These are the activations of a small neural network, seen along a few directions. Each row is one input.
Each table varies a few parts of the input and shows all the possible inputs, shuffled.
Descriptions start from the smaller parts, as in this example, which fits no table here: line(4) and (point or line(9) or (values(2) and ring(8))).
Shared parts are said once, and a part with two or three values counts as separate values.
In the rows, zero is written as 128.

Other details of the inputs vary at random and push rows far along two fixed directions, the same in every table; ignore that.
These rows show it; all are for the same input, with only those details redrawn:
[123 176 140  80 117  99 129 112 187 115 129 165  76]
[109 118 161 136 153 112 111 122 125 125 104 121 127]
[108 120 162 136 154 108 111 120 127 124 100 122 123]
[145 148 112  68  78 153 147 140 175 130 202 158 132]
[155 122  99  70  62 187 154 158 157 140 240 146 173]
[110 184 158  93 141  72 118  98 186 108  87 164  53]
[141 157 116  67  83 142 145 134 181 126 190 162 119]

Rows:
row 1: [126 102 140 141 126 151 117 155 107 124 137 113 160]
row 2: [150  97 110 148 127 142 132 135  90 134 128 120 154]
row 3: [117 120 137 147 136 105 122 117 101 104  87 132 115]
row 4: [147 180 122  80  99 130 133 138 173 106 150 163  82]
row 5: [144 123 128 151 146 109 131 118 103 117  82 126 109]
row 6: [130  95 138 139 139 139 121 139 123 157 141 114 169]
row 7: [ 85 123 104 139 132 158 134 155  99 166 146  56 139]
row 8: [136 101 131 146 133 146 119 153 118 147 132 114 164]
row 9: [137 109 127 154 142 161 123 145 110 134 140 110 152]
row 10: [135  89 119 144 128 129 135 121 102 149 137 122 166]
row 11: [123 106 140 137 132 149 116 148 109 127 139 114 168]
row 12: [108 120 162 136 154 108 111 120 127 124 100 122 123]
row 13: [143 112 130 157 142 162 131 148 107 129 140 106 149]
row 14: [134 128 145 148 158 117 109 137 125 134  92 121 118]
row 15: [115 125 137 144 142 103 120 110 103 108  89 132 124]
row 16: [122  99 135 148 144 150 126 129 122 148 148 113 164]
row 17: [130  99 107 156 130 146 137 121  96 132 140 120 169]
row 18: [110 126 161 139 148 109 104 121 127 118  98 119 125]
row 19: [152 108 133 149 138 152 125 158 109 139 133 108 154]
row 20: [137  98 111 146 127 133 131 128 100 141 130 122 170]
row 21: [148 161  94  85  87 164 150 138 181 136 200 157 135]
row 22: [112 126 148 153 157 119 111 113 135 134 105 116 129]
row 23: [ 87 120 110 119 115 156 129 169  92 152 154  56 142]
row 24: [141  90 109 149 120 139 134 137  95 138 132 121 166]
row 25: [113 115 144 142 143  99 124 103 106 117  96 131 121]
row 26: [157 174  94  99  99 128 161 110 157 105 140 165  75]
row 27: [131 134 158 146 152 121 114 140 112 106  93 117 108]
row 28: [134 185 136 110 129  79 136  99 145  82  70 164  38]
row 29: [106 173  87  77  93 134 145 155 158 166 161  99  97]
row 30: [114 118 132 155 153 103 130  93 116 129  98 131 119]
row 31: [131  98 108 158 126 146 138 125  96 128 134 121 156]
row 32: [137 174 113  95 108  82 137  93 176 123 112 170  78]
row 33: [174 122  73  82  49 191 165 155 122 118 228 152 160]
row 34: [133 151 115  99  96 113 139 107 146 109 140 157 107]
row 35: [114 130 144 156 158 119 114 125 132 127  94 122 117]
row 36: [122 180 118 111 125  81 136  78 173 112 100 166  64]
row 37: [142 101 107 157 130 152 138 126  89 124 134 119 149]
row 38: [119 130 147 144 159 107 108 128 135 139  89 124 131]
row 39: [119 125 153 144 154 104 105 120 138 141  93 120 129]
Q: The inputs of row 34 and row 36 match in every part but one. If row 3 is changed in the same way as row 34 into row 36, which row does it become?
A: row 31
Q: What is each input in this table made of?
A: values(3) and (point or (values(2) and line(6)))
Q: Change only the values(3) part in row 28. List by row number the other rows that result.
A: row 5, row 26
Q: List by row number the other rows that have the values(3) part in common with row 5.
A: row 2, row 6, row 8, row 10, row 14, row 19, row 20, row 24, row 29, row 32, row 38, row 39

Rows:
row 40: [ 93 165 144 120 144  95 121 107 168 123 103 135  81]
row 41: [132 156 106 133 141  90 138  90 148 126  89 153  78]
row 42: [114 175 134 114 136 103 129 130 152 123  90 122  70]
row 43: [111  83 134 184 160 150 113 154  62 157 113  61 175]
row 44: [123  63 142 198 165 154 108 138  47 118 101  92 191]
row 45: [ 99 145 127 145 164  97 120 110 135 151  76 109  91]
row 46: [138 150 152 121 147  87 124 101 158 112  91 173  95]
row 47: [151 150 151 123 138  94 113 113 163 113  89 172  96]
row 48: [141 129 106  77  77 180 148 144 165 144 232 132 167]
row 49: [112  64 163 171 170 147 105 154  85 154 125  83 199]
row 50: [125 161 158 113 145  94 103 131 178 130  93 144  89]
row 51: [131 130  85  63  54 158 152 153 145 152 217 129 160]
row 52: [107 167 150 106 139 103 119 129 145 111  99 126  63]
row 53: [ 99  77 149 182 167 158 101 156  64 138 112  67 186]
row 54: [119 153 136 131 135  95 131  90 153 105 101 164  87]
row 55: [165 124 102  89  72 173 156 124 153 125 219 162 165]
row 56: [178 130  73  93  60 185 170 155 134 122 211 145 154]
row 57: [169 126  92  84  65 180 161 152 128 110 211 153 140]
row 58: [113  46 137 180 144 125 116 126  38 134 100  91 199]
row 59: [139 166 118 133 136  90 132 103 137 112  88 147  74]
Q: What is each input in this table made of?
A: values(2) and (point or line(9))
Q: List by row number the other rows that have the values(2) part in common with row 42.
A: row 40, row 43, row 45, row 48, row 49, row 50, row 51, row 52, row 53

Rows:
row 60: [168 106 116 123  99 181 132 141 143 128 197 144 186]
row 61: [158  80  98 114  89 184 143 151 123 171 213 123 212]
row 62: [140 176 162 107 135  84 111 117 157  85  76 176  73]
row 63: [ 94  45 132 202 161 121 120 110  19 123  79  81 177]
row 64: [147 104  68  99  57 166 168 126  96 127 208 134 167]
row 65: [126 112 122  98  99 172 124 167 148 154 202 119 172]
row 66: [142 122  78  94  63 141 166 116 106 120 182 141 140]
row 67: [ 93 187 128 107 141  89 117 124 164 127  87 125  46]
row 68: [140 127  67  97  64 160 172 104 124 118 206 152 148]
row 69: [131 180 111 118 133  70 137 103 149 120  72 150  62]
row 70: [ 80 189 150 113 151  86 119 121 162 116  73 110  42]
row 71: [100 182 153 110 158  76 114  91 193 128  91 157  73]
row 72: [157  86  92 117  89 200 150 140 139 169 232 133 222]
row 73: [126 139  90 112  98 154 152 144 140 151 173 119 131]
row 74: [104  94 171 223 201 104  93 124  46  96  15  92 124]
row 75: [ 94 183 175  83 143  81 107 128 178 121  91 127  66]
row 76: [143 123  89 141 110 141 149 131 120 137 145 130 144]
row 77: [178 130 112  86  71 164 141 152 158 127 199 156 157]
row 78: [110 137 142  94 117 162 125 149 160 138 183 114 153]
row 79: [140 174 138 128 145  96 141 102 153  96  86 158  43]
row 80: [122  56 179 212 188 150  89 136  52 108  85 101 204]
row 81: [125 202 104 115 138  73 140  82 179 112  82 169  49]
row 82: [126 168 138 111 146  64 119  96 181 117  76 179  76]
row 83: [102 169 150 101 148  74 114 110 182 132  88 154  73]
row 84: [106 178 153  98 148  66 112 105 183 131  84 151  65]
row 85: [160 128 129 114  96 160 133 146 141 103 166 166 150]
row 86: [148 113 105  82  77 173 146 164 147 163 223 129 185]
row 87: [160 130  90 114  90 160 144 149 128 122 163 135 132]
row 88: [115 154 147 100 122  58 127  72 152 100  88 174  79]
row 89: [111  79 159 223 195 136  98 131  34 102  52  84 163]
row 90: [168 124  93  91  81 152 148 139 156 142 199 161 169]
row 91: [183 122 122  88  89 168 151 144 152 122 205 164 146]
row 92: [ 86  95 153 220 217  92 101  91  69 145  22  77 131]
row 93: [122  36 124 221 174 146 114 145  16 153  90  56 213]
row 94: [ 78 178 149 111 156  85 114 128 148 118  66 105  48]
row 95: [115 177 113 126 139  83 137  92 165 134  78 146  57]
row 96: [156 101  96 108  82 179 151 140 153 163 214 143 190]
row 97: [174 160  89  90  87 172 171 128 159 113 202 164 109]
row 98: [135 139  73  85  78 166 159 158 143 154 199 125 137]
row 99: [142 125  78  93  76 175 159 164 123 161 207 109 161]
row 100: [ 95 183 161 110 157  90 102 104 193 126 101 145  75]
row 101: [167 109 139 122 113 162 144 135 144 119 177 157 148]
row 102: [105 165 115 120 119  72 145  71 139  97  85 160  58]
row 103: [129 177 134 140 144  81 122 101 154 100  59 147  48]
row 104: [159 132  99 122 100 149 138 143 119 123 147 125 127]
row 105: [141 152 181 126 166  76 116 102 151 100  68 161  66]
row 106: [ 86  83 156 193 181 129  95 153  52 152  77  43 157]
row 107: [133 184 124 130 141  95 125  97 161 100  81 151  58]
row 108: [ 94 200 168  73 140  73 108 120 197 115  90 141  45]
row 109: [ 80  81 160 202 194 122  89 145  49 150  63  41 151]
row 110: [132 127 117 100  98 154 140 144 165 152 191 140 156]
row 111: [105 185 120 107 139  78 129 111 156 132  82 129  51]
row 112: [138 108 108 101  75 142 152 106 139 119 191 167 161]
row 113: [103  94 130 184 177 109 115 116  78 151  60  88 133]
row 114: [ 88  69 183 186 189 126  79 146  74 153  88  62 177]
row 115: [ 85 192 152 100 148  79 117 128 152 119  69 105  42]
row 116: [177 117 121  89  91 170 152 147 154 120 203 169 146]
row 117: [131  65 163 206 186 134 116 138  33 122  72  75 153]
row 118: [157 137  68  90  72 163 166 142 140 161 194 130 144]
row 119: [166 133  91  92  74 155 155 134 176 139 206 175 163]
row 120: [115  48 159 217 196 130  98 117  66 144  88  93 214]
row 121: [ 92 195 130 117 149  96 118 108 172 126  95 126  53]
row 122: [178 127 109  89  76 165 138 148 158 126 199 157 157]
row 123: [164 129 127 104  95 155 129 150 132 105 163 160 150]
row 124: [124  40 143 218 169 168 105 166   6 116  87  70 204]
row 125: [ 81 175 176  95 158  77 102 125 177 117  75 129  62]
row 126: [ 84 190 148 102 150  81 116 125 152 118  70 105  41]
row 127: [134 167 142 111 141  64 121  98 172 120  80 170  84]
row 128: [145 175 136 117 144  92 138 106 144  98  83 153  41]
row 129: [170 117  90 116  81 174 148 158 111 131 181 120 157]
row 130: [ 97  31 171 203 177 107  98 101  31 124  74  89 198]
row 131: [122  86 176 179 175 121  92 138  78 102  66 123 155]
row 132: [136  23 160 204 165 166  95 158  49 137 115  81 229]
row 133: [115 177 119 124 150  69 128  91 151 135  58 136  51]
row 134: [ 94  53 166 198 179 109 104  83  60 118  83 108 187]
row 135: [ 96 207 128 103 132  84 124 113 188 122  92 139  30]
row 136: [171 103  90 121  75 200 150 179  79 118 196 119 185]
row 137: [129 126  83 116 100 176 153 144 129 156 196 111 162]
row 138: [152 116 110  99  96 149 141 135 150 160 181 141 167]
row 139: [176 124 123 100 100 177 153 131 160 119 210 169 154]
row 140: [142 113  98  80  66 143 154 113 144 119 199 174 156]
row 141: [117  33 123 221 175 148 115 147  19 151  89  62 212]
row 142: [162 115 126 123  99 158 130 140 151 123 170 150 159]
row 143: [154 105  95  96  86 170 147 144 152 162 205 146 181]
row 144: [137 140 120  74  82 163 131 163 166 153 211 129 153]
row 145: [139 171 135 118 145  94 138 109 147  96  82 158  42]
row 146: [161 140  96 109  87 163 145 155 111 104 160 142 130]
row 147: [ 97 178 164 111 147  86 104 114 192 127  98 144  69]
row 148: [ 83  58 149 193 174 179 108 165  41 150 127  26 207]
row 149: [ 71  54 200 199 198 138  83 154  63 144  82  44 192]
Q: What is each input in this table made of?
A: values(2) and line(5) and (point or line(8))
Q: The inputs of row 81 and row 76 match in every part but the line(5) part. If row 72 is changed in the same way as row 81 into row 76, which row does it become?
A: row 96
Q: The inputs of row 104 and row 129 match in every part but the line(5) part. If row 91 is changed in the same way as row 104 into row 129, which row does it become?
A: row 105
Q: The inputs of row 88 and row 112 match in every part but the line(5) part. If row 118 is changed in the same way as row 88 into row 112, which row does it become?
A: row 95
Q: Change only the line(8) part in row 72. List by row number the other rows that result.
A: row 60, row 71, row 78, row 80, row 100, row 120, row 139
Q: List by row number the other rows that have the line(5) part and the values(2) part in common with row 125.
A: row 65, row 82, row 83, row 116, row 131, row 132, row 140, row 143
Q: Change only the values(2) part in row 98. List by row number the other rows that result.
A: row 83
Q: Change only the line(8) part in row 98. List by row number the other rows that result.
A: row 67, row 87, row 94, row 113, row 124, row 141, row 145
